These are the activations of a small neural network, seen along a few directions. Each row is one input.
Each table varies a few parts of the input and shows all the possible inputs, shuffled.
Descriptions start from the smaller parts, as in this example, which fits no table here: line(4) and (point or line(9) or (values(2) and ring(8))).
Shared parts are said once, and a part with two or three values counts as separate values.
In the rows, zero is written as 128.

Other details of the inputs shift rows strongly along two fixed directions, in all tables alike. That doesn't count.

Table:
R1: 129  153  120  126  137  125  133  115  169  120  140
R2: 116  131  134  133  111  124  110  118  139  139  119
R3: 119  151  132  126  128  125  148  116  186  118  161
R4: 135  127  116  144  141  129  135  136  129  125  112
R5: 169  79  103  152  123  110  174  146  108  127  116
R6: 121  143  135  134  125  122  147  118  177  119  153
R7: 123  122  135  125  126  102  145  101  166  103  139
R8: 132  103  122  135  141  123  141  135  98  111  98
R9: 130  99  112  123  159  126  159  151  97  108  114
R10: 150  84  145  137  109  158  110  163  29  147  113
R11: 131  151  106  95  154  105  145  99  171  93  142
R12: 111  120  154  147  120  171  72  165  52  176  105
R13: 100  141  175  119  118  188  78  154  73  146  145
R14: 143  136  110  138  149  112  138  121  150  122  117
R15: 105  158  123  97  120  125  138  115  170  123  151
R16: 125  130  145  129  125  126  104  109  131  120  124
R17: 135  141  124  143  123  105  136  97  187  115  127
R18: 102  144  145  124  104  120  128  111  168  133  154
R19: 131  99  104  118  167  127  165  154  99  105  113
R20: 100  129  176  128  120  174  90  152  82  144  151
R21: 121  154  133  103  138  126  115  108  147  111  148
R22: 114  117  121  126  128  121  149  141  128  130  126
R23: 136  102  100  140  162  133  172  164  114  119  109
R24: 140  142  130  112  85  109  118  96  156  140  163
R25: 114  149  113  104  122  109  151  110  174  115  139
R26: 157  130  127  110  108  103  125  91  143  115  154
R27: 124  138  137  111  154  156  96  144  86  133  129
R28: 118  117  140  145  137  186  114  184  65  151  109
R29: 127  131  149  132  137  141  90  127  96  135  121
R30: 150  102  134  123  109  114  141  122  114  121  150
R31: 141  91  109  137  144  105  157  129  111  102  85
R32: 119  162  132  120  122  125  140  109  186  116  154
R33: 90  168  207  148  80  197  55  136  118  170  167
R34: 138  115  102  133  136  94  140  115  144  125  96
R35: 121  100  104  128  144  128  161  163  99  129  106
R36: 154  117  130  139  97  126  139  124  129  135  141
R37: 108  164  194  149  96  177  47  122  132  171  157
R38: 141  114  116  126  161  125  123  138  88  119  101
R39: 139  103  80  130  153  98  166  139  116  115  83
R40: 136  100  124  161  129  131  144  146  114  127  90
R41: 124  153  155  120  121  121  91  90  159  123  146
R42: 119  146  143  141  116  116  142  106  189  120  155
R43: 123  133  118  104  148  129  144  127  129  104  129
R44: 116  141  147  137  135  181  94  162  93  153  131
R45: 139  136  122  146  139  115  127  115  151  128  118
R46: 120  149  131  106  128  110  139  96  169  99  147
R47: 116  109  164  167  114  167  106  160  96  154  121
R48: 110  142  153  119  118  118  125  100  165  113  161
R49: 140  123  113  151  139  115  142  124  142  120  106
R50: 118  160  125  110  124  110  117  101  169  131  144
R51: 122  129  114  129  126  109  133  117  141  128  113
R52: 110  137  139  126  100  119  125  109  160  131  130
R53: 125  148  134  117  129  109  118  91  162  107  140
R54: 107  122  139  132  116  156  114  159  84  149  113
R55: 124  86  114  148  129  117  154  151  105  132  92
R56: 128  132  124  140  129  129  146  131  144  121  121
R57: 151  113  94  141  168  122  149  149  111  124  94
R58: 98  162  152  112  111  158  85  131  125  152  155
R59: 113  171  160  125  128  173  78  135  133  155  161
R60: 135  115  92  122  156  116  142  147  104  131  96
R61: 114  156  113  101  132  120  131  116  164  124  143
R62: 104  135  127  111  129  139  138  144  134  135  146
R63: 109  151  166  119  121  162  77  126  105  137  148
R64: 158  119  107  119  109  98  132  111  129  139  133
R65: 115  160  119  101  135  126  116  118  154  135  144
R66: 183  93  92  147  135  104  154  134  104  131  103
R67: 148  82  117  139  101  136  137  161  57  152  104
R68: 161  131  121  134  103  109  135  103  158  129  149
R69: 139  132  110  111  162  114  131  122  123  109  119
R70: 127  99  104  139  132  114  156  145  105  125  86
R71: 144  98  117  128  99  111  152  134  114  139  137
R72: 182  91  94  124  141  93  148  120  95  113  106
Each input here is: values(3) and line(4) and (point or line(5)).
Question: The inputs of R20 and R46 match in every part but the line(4) part. If R55 is changed in the same way as R20 into R46, which row does it become?
Answer: R52
Question: The inputs of R28 and R23 match in every part but the line(4) part. If R13 is changed in the same way as R28 into R23, which row does it become?
Answer: R9
Question: Which other rows does R28 become when the values(3) part takes its other values? List them by row number.
Answer: R15, R43
Question: Start at R16 and move only the line(5) part, one step at a time. The first step leads to R53. Which rows follow, in order?
Answer: R63, R21, R11
Question: Which other rows does R18 become when the line(4) part takes its other values? List them by row number.
Answer: R12, R51, R70
Question: Start at R61 and move only the line(5) part, one step at a time. The first step leads to R58. Which rows follow, in order?
Answer: R39, R51, R2
Question: Start at R7 and move only the line(4) part, one step at a time. The first step leads to R31. Which rows follow, in order?
Answer: R16, R41

Table:
R73: 94  143  131  127  182  153  149  157  128  101  117
R74: 95  190  128  106  170  128  105  99  204  108  133
R75: 133  105  158  151  122  162  120  157  83  141  135
R76: 117  183  170  80  101  101  119  47  229  87  222
R77: 130  158  129  143  98  88  128  71  218  122  136
R78: 124  98  167  165  111  174  113  169  74  152  128
R79: 132  199  149  110  98  89  102  41  251  118  189
R80: 110  191  145  61  88  100  107  60  210  117  212
R81: 56  165  163  114  142  217  63  189  65  176  137
R82: 135  119  148  165  114  152  85  145  86  162  105
R83: 205  71  19  132  195  31  224  104  138  63  44
R84: 131  165  115  82  103  100  136  86  188  118  176
R85: 119  112  131  138  100  153  115  164  85  170  124
R86: 196  35  36  143  195  66  245  152  87  61  49
R87: 169  43  57  169  160  66  244  147  132  81  53
R88: 138  116  154  128  134  151  71  139  49  145  109
R89: 110  101  137  149  93  164  115  174  71  181  107
R90: 111  110  169  141  96  211  63  202  6  203  127
Question: What is each input in this table made of?
Answer: values(3) and (point or line(5))
Question: The inputs of R90 and R79 match in every part but the values(3) part. If R80 is changed in the same way as R90 into R79, which row does it become?
Answer: R88
Question: Which other rows does R73 become when the values(3) part takes its other values? List them by row number.
Answer: R74, R81
Question: Which other rows does R89 become when the values(3) part takes its other values? List them by row number.
Answer: R77, R87
